These are the activations of a small neural network, seen along a few directions. Each row is one input.
In each table, some parts of the input vary, and every possible input appears once, in random order.
Descriptions start from the smaller parts, as in this example, which fits no table here: one of 2 separate values, together with either a single point or one of 11 places along a line or (one of 4 places along a line, together with one of 8 places around a ring).
Shared parts are said once, and a part with two or three values counts as separate values.

A family of inputs:
r1: [-29.6 -11.3 -15.3  13.2 -28.1 -34.2 -30.0  -9.9  37.2  30.2  76.6]
r2: [-72.2  19.3  12.8  -5.3 -26.8  51.4  -6.5 -12.7  -9.0 -21.5 -27.6]
r3: [ 43.8 -24.6 -19.0 -32.8   9.4  -7.8  54.8  15.3 -16.3 -20.8  13.2]
r4: [-26.7  -2.8  50.4  -4.8 -17.3  67.1  -1.2   1.5 -20.4  29.4 -11.7]
r5: [ 16.2 -29.3 -36.8  19.8  43.4 -13.8  26.5 -16.4  -9.3   4.2   4.1]
r6: [ 27.7  23.4  -9.9 -43.4 -19.8  45.9  -0.8  -6.1  33.7  29.2  -8.6]
r7: [ 13.4  35.0  30.9  60.5 -79.8 -61.7 -37.0  56.9  28.7   4.6 -70.3]
r8: [ 25.6  10.7  27.8  60.2 -19.0 -79.4 -35.3  78.1  18.9 -30.5 -80.0]
r9: [-18.3  45.3   8.4 -40.5  -9.2  11.7  -3.6 -23.6 -26.0  31.0 -11.2]
r10: [ 18.4 -18.0 -17.1  31.4  40.3 -37.7  -5.9 -40.9  10.9 -30.8  44.6]
r11: [ 35.6   4.1 -14.2 -44.7  45.1  24.2   3.1  16.5  27.4  -7.0 -16.5]
r12: [  5.1  -8.7 -35.9  20.6 -21.9   7.6  22.9 -37.8   1.0  36.2  12.9]
r13: [ 32.2  -1.3 -14.7 -29.5 -50.4   9.1  51.6  -7.3 -12.5  19.9  19.8]
r14: [ 10.8  -0.7 -13.9  33.6 -25.5 -15.2 -10.7 -65.0  14.7   5.7  51.7]
r15: [ 10.8   9.1   4.7 -43.4  41.4   2.3 -12.1   0.3 -53.9  -3.5 -18.8]
r16: [-61.1  -1.8   9.4  -7.8  36.0  32.1  -1.5   9.1 -15.5 -60.3 -34.0]
r17: [-12.5 -23.3  51.6  -7.8  46.6  47.3   4.5  23.7 -28.3  -5.6 -18.0]
r18: [-19.3 -25.1 -19.2  20.7  35.4 -48.6 -18.9  18.3  18.8 -10.5  73.6]
The inputs of r14 and r10 match in every part but one. If r7 is changed in the same way as r14 into r10, which row does it become? -> r8
Describe the family of inputs behind these rows. -> one of 2 separate values, together with either a single point or one of 8 places along a line
Start at r16 and move only the place on the line of 8, one step at a time. The first step leads to r17. Which rows follow, in order? -> r15, r11, r3, r5, r10, r18

A family of inputs:
r19: [ 15.0  -6.1 -34.4  -2.9  10.6   2.1   9.7 -21.5  15.6  54.8  67.2]
r20: [  1.8  14.6  43.6  -1.9 -46.8  -7.8   6.7  41.4  10.2  -8.0 -28.4]
r21: [ 28.9  -8.9 -34.8 -15.4  21.3  -4.5  33.0 -32.2  18.8 -18.7  17.7]
r22: [-17.7 -21.3  -5.6  42.7 -11.5  -9.7 -31.3  20.2  29.6 -30.1  13.4]
r23: [ 18.6  -2.7  24.1  18.6 -50.2 -38.0   4.2  30.0  20.8  -4.7   8.2]
r24: [  1.5  18.2  -9.0  46.9 -48.0 -33.8   4.6   7.7  -0.9   4.0 -56.4]
r25: [-20.0  -0.1 -24.6 -20.6   0.4  -8.4 -13.1 -67.6 -12.1  25.7  74.0]
r26: [-40.5  -7.3   9.1 -40.3  -8.2  47.1   5.4 -58.5 -15.6  13.4  12.3]
r27: [  7.0  47.2  11.7  17.4 -42.8   1.8 -33.8  26.3 -10.7  14.1 -72.5]
r28: [ 21.6 -39.1 -27.0  -8.4  24.6 -18.9  10.2  18.0 -23.3 -24.0  15.8]
r29: [  2.6  18.4  11.1  29.9 -47.5 -14.8 -13.7   8.5   0.7  12.8 -77.1]
r30: [  1.6   0.2  -1.0 -49.3  39.3  15.7  -5.5  37.5 -37.0 -11.9 -24.9]
r31: [ 21.6 -11.8   5.6  31.8  42.5 -46.2 -29.5  -9.6  -5.2   4.1  24.2]
r32: [ 17.5   4.2  -7.5 -35.3  18.7  38.1  27.0 -19.7   6.1 -22.9 -16.7]
r33: [  2.7   5.4  25.6  10.6 -43.2 -30.8  20.1  32.8  18.6  -6.2 -15.4]
r34: [-29.0  -7.7 -16.2 -15.0 -10.7  11.0  17.7 -66.3 -16.4   4.9  57.1]
r35: [ 14.7  28.2  -8.5 -51.2  31.0  43.4   9.5  -2.9   4.0 -11.6 -21.7]
r36: [ 22.5  27.2 -23.9  49.7 -39.1 -70.7 -30.5   1.4   3.8  23.4 -15.2]
r37: [ -4.5  -7.6   7.7 -21.1   1.2  58.7  32.8 -15.3   5.5  39.5   7.6]
r38: [ 31.6 -24.7 -33.9 -12.9  34.4 -36.6 -16.0  17.6 -23.2  -8.6  35.8]
r39: [ -5.2  20.5  44.1   0.2  44.5  13.0 -17.0  11.1 -26.1  -5.5 -33.2]
r40: [-31.0  17.4  20.1   6.0   1.4  29.6 -48.5  44.5  14.5 -22.5 -28.3]
r41: [ 47.6   4.6 -37.2 -17.1  26.2 -12.5   1.9 -33.0  15.9  -6.9  38.8]
r42: [  6.5 -36.1 -14.3 -16.1  27.2  -0.8  18.7  26.2 -28.2 -25.1  -5.8]
r43: [-24.2 -12.0   5.2  38.2  -9.7   7.9 -18.9  20.2  21.4 -35.8  -8.2]
r44: [  5.2  48.5  45.6 -15.7 -37.6   1.4  -5.8  52.5   1.4  -4.1 -29.3]
r45: [ -1.6 -33.5   0.2 -35.8  32.5   8.2   7.0  29.4 -24.0 -14.4 -27.3]
r46: [-49.5  -9.1  -9.8 -23.0  -6.3  20.7  24.7 -60.1 -13.4  10.9  31.5]
r47: [ -5.8 -11.5 -16.0  -4.9   1.2  39.3  48.0 -15.7   7.4  33.1  27.1]
r48: [ 17.9   8.6  -9.2  54.8 -54.9 -40.6 -13.0   2.9   1.7   7.1 -33.1]
r49: [-12.4  24.1  -0.8 -35.3  13.0  60.5  20.7   1.5  -2.2  45.9   8.8]
r50: [-12.6  -4.2 -18.9  37.5   4.5 -39.4 -50.5  16.8  32.2 -12.1  31.0]
r51: [-40.5  27.2  10.7 -54.0  -0.4  54.9  -6.1 -46.8 -29.6  15.6  16.3]
r52: [-10.2 -14.8  35.4  12.4  35.9   6.4  -8.5   5.1 -12.5  -9.6 -29.4]
r53: [ 22.7  17.5   8.2  13.7 -34.5 -68.5 -11.7  30.5  22.6   9.9  26.3]
r54: [  9.8 -20.0  18.3  37.1  32.6 -26.2   0.7  -6.7 -10.1 -15.3   8.7]
r55: [ 17.9  -3.5 -26.8 -22.7  22.2  14.7  42.0 -26.3  14.2 -22.7  -3.5]
r56: [-35.6  -8.5  22.5  18.4  -3.4  17.1 -29.6  27.1  24.6 -25.3 -28.1]
r57: [ 13.9 -21.9 -19.1   3.1  -6.7  32.3  29.3 -24.1  10.9  36.4  48.8]
r58: [-10.0 -19.4  29.5  29.8  36.5 -15.7   9.1  -2.8 -10.3  -9.9 -15.9]
The inputs of r47 and r46 match in every part but one. If r37 is changed in the same way as r47 into r46, which row does it become? -> r26
Describe the family of inputs behind these rows. -> one of 5 places along a line, together with one of 8 places along a line
Change only the place on the line of 8 in r40. List by row number the other rows that result. -> r27, r30, r35, r39, r44, r49, r51
Change only the place on the line of 8 in r31. List by row number the other rows that result. -> r19, r25, r36, r38, r41, r50, r53

A family of inputs:
r59: [ 20.9   4.6  -2.5  16.9 -11.2 -20.6   2.3  46.7  21.5 -27.4 -39.3]
r60: [ 20.9 -15.2 -22.1 -26.0  25.6  -1.1  25.0 -10.7   3.6   6.8  40.2]
r61: [-27.2 -15.2 -14.8  16.3 -31.0  10.9   7.6 -29.8   5.6  17.3  19.5]
r62: [ 19.2   3.0   9.8   9.4 -13.7 -29.1 -11.0  57.2  -4.6 -13.7 -24.6]
r63: [-13.1 -13.3  -8.0  19.0  30.7 -14.4 -19.1 -13.8 -11.1 -29.7   6.9]
r64: [-13.9   7.0  11.7   1.9 -16.9 -17.3 -35.2   8.0   6.6  -3.1   6.9]
r65: [-16.0  -9.4  -6.9  16.3  21.0  -1.1 -15.2   6.4   5.0 -25.6  24.4]
r66: [ -4.6  -2.6   5.6   4.0   9.6 -19.6 -31.9  25.4   2.5 -15.5   5.5]
r67: [  2.7  11.4  22.8  27.7  -7.1 -15.5 -13.6  26.2  16.8  20.0 -11.4]
r68: [-15.6  25.6  15.0  34.0 -30.3 -18.2  -7.5   9.2   0.0  28.8 -16.8]
r69: [ 19.5 -17.8 -24.7 -24.4  38.5 -11.3  22.6 -29.4 -14.1   1.8  22.4]
r70: [ 26.9   3.2  -1.0  22.4  -1.3 -34.3   1.3  25.4   7.4 -29.9 -59.9]
r71: [  7.7 -13.7   6.9  -5.9  -0.2   4.8  19.4 -20.0   9.9   5.7  43.1]
r72: [-23.5  20.8   6.8  10.1 -36.9 -17.5 -30.7  -7.9   0.5  10.0   1.5]
r73: [ 26.9  -4.1   9.9  17.5  -4.6 -37.2 -15.7  34.7 -14.2 -15.5 -42.8]
r74: [ 18.8  11.4  20.4  14.3 -35.0 -23.8 -14.8  37.8   8.9   3.0 -24.6]
r75: [-30.4   9.7  31.9 -62.7  34.4  78.1  17.7  20.1 -24.9 -14.8 -45.1]
r76: [  9.3 -22.0  -3.7 -10.1  21.4   0.1  21.9  -1.1  -3.1 -10.3  43.5]
r77: [  4.1  22.6  14.0  24.6 -62.2 -22.1 -12.9  21.3  -0.6  16.2 -28.4]
r78: [ 24.3   5.1 -30.4 -24.3   6.2  16.9   2.4 -24.1   8.4  22.0  42.8]
r79: [ -6.1 -43.0 -16.2  12.8  23.4  -4.5   5.7 -17.9  -5.2 -10.8   4.0]
r80: [ 34.1  -4.4 -38.4 -18.6  40.9   3.6   5.2 -31.0 -18.2   0.4  21.9]
r81: [-13.5 -29.4  -6.3  11.6  -5.0  13.5   4.7 -14.2  20.2   8.0  23.3]
r82: [ 33.6  -3.9 -39.3 -19.2  28.5  19.6   5.2  -8.9  -2.1   7.3  41.3]
r83: [-46.7  32.2  36.5 -46.3 -14.4  85.4  19.5 -16.6 -22.1  16.2 -51.1]
r84: [-15.6 -36.1 -18.5   1.8  15.3   1.8   9.3   5.3   2.6 -12.1  22.9]
r85: [  2.4  28.1   0.9  27.5 -54.9 -18.6   1.8  14.0  24.4  -1.0 -44.1]
r86: [ 17.6  16.4   6.8  17.3 -30.8 -19.6  -3.3  32.0  35.6 -13.4 -38.9]
r87: [ 13.9  -4.7 -13.8 -27.2   8.8   2.0  20.9 -25.8  15.9  21.2  41.2]
r88: [-16.3   0.6   4.5  21.2   2.6   4.8 -20.0 -11.1  19.8  -7.6  25.0]
r89: [ -9.4  -1.8  -0.7   3.9 -31.2   5.9  24.9 -38.8  -7.9  16.6  38.1]
r90: [  3.8   8.3 -18.7 -17.0 -22.0   2.7  27.2 -44.6   3.3  35.4  35.4]
r91: [ 12.5  21.6 -37.2 -16.2 -20.3  16.0   8.8 -41.7  -7.3  32.6  36.4]
r92: [-27.4   6.2  34.3 -57.9  44.6  67.4  16.9  -3.1 -38.5 -18.8 -64.5]
r93: [  1.9   1.8  11.4  19.5  17.8 -23.2 -12.1  46.3   2.8   2.8  -9.2]
r94: [ 10.0  -4.0  13.2  29.4  23.1 -31.7 -12.5  21.4 -10.3   2.3 -29.6]
r95: [ 20.2 -24.4  -2.1   2.2  30.3  -6.6  21.0 -26.7 -16.4 -11.0  21.8]
r96: [ -6.3  -7.6   2.2   4.6  16.1 -32.2 -33.8   4.0 -18.5 -21.4 -12.3]
r97: [-34.8  13.3  -3.6  25.9 -25.8  -0.5 -16.1 -27.1   5.8   1.5  20.5]
r98: [-30.8  20.1  44.3 -56.5  15.8  86.2  13.7   2.6  -7.9   5.7 -45.8]
The inputs of r68 and r93 match in every part but one. If r91 is changed in the same way as r68 into r93, which row does it become? -> r82
The inputs of r74 and r77 match in every part but one. If r64 is changed in the same way as r74 into r77, which row does it become? -> r72
Describe the family of inputs behind these rows. -> one of 4 places along a line, together with either a single point or one of 9 places along a line
Start at r70 and move only the place on the line of 4, one step at a time. The first step leads to r59. Which rows follow, in order? -> r86, r85
Start at r63 and move only the place on the line of 4, one step at a time. The first step leads to r65. Which rows follow, in order? -> r88, r97

A family of inputs:
r99: [ 11.2   5.8   4.6  11.3  -9.3 -12.4  -7.8  23.0   4.1  -2.0 -22.0]
r100: [ -6.1  12.7   9.1  17.6 -29.1 -11.1 -10.7  12.4   8.1  10.3 -11.9]
r101: [ -2.1  -7.3  10.5  13.0  18.0 -19.7 -10.9  28.5  -2.6 -20.9 -24.4]
r102: [-12.7  12.2   9.3  20.1 -31.0  -8.4 -10.8   5.0  10.1  -1.2 -10.3]
r103: [  2.8 -10.0  -1.9 -24.6  25.7  21.8   4.8  -5.0  -4.4  -6.1   1.5]
r104: [ -7.2 -18.7   3.4 -21.3  37.4  17.6   7.3  -3.3 -10.1 -16.2  -0.2]
r105: [ -3.4   2.7  -4.9 -20.8  -0.6  22.5  16.6 -14.1  -3.9  11.2   3.9]
r106: [-21.2   9.5   1.7  -9.0  -5.3  25.5   8.4 -24.8  -4.4  11.0  15.5]
r107: [  5.8   0.3  -0.6 -21.2  13.8  21.4  11.0 -11.6  -9.0   4.7   3.3]
r108: [-10.6   4.9   5.4 -17.2  -8.5  24.6   7.0 -19.6  -2.4  14.2  15.8]
r109: [ 28.0 -25.0 -46.8  30.0   4.1 -52.2  -2.9 -27.3  11.5   6.5  71.7]
r110: [ 10.6   2.0   5.7  10.6   6.2 -14.0 -11.3  25.2  -1.2 -13.8 -21.7]
r111: [  4.8  10.8   4.7  11.4 -21.4 -15.7  -0.8  11.8   4.0   2.3 -21.3]
Describe the family of inputs behind these rows. -> either a single point or (one of 2 separate values, together with one of 6 places along a line)
Change only the choice among 2 separate values in r101. List by row number the other rows that result. -> r104
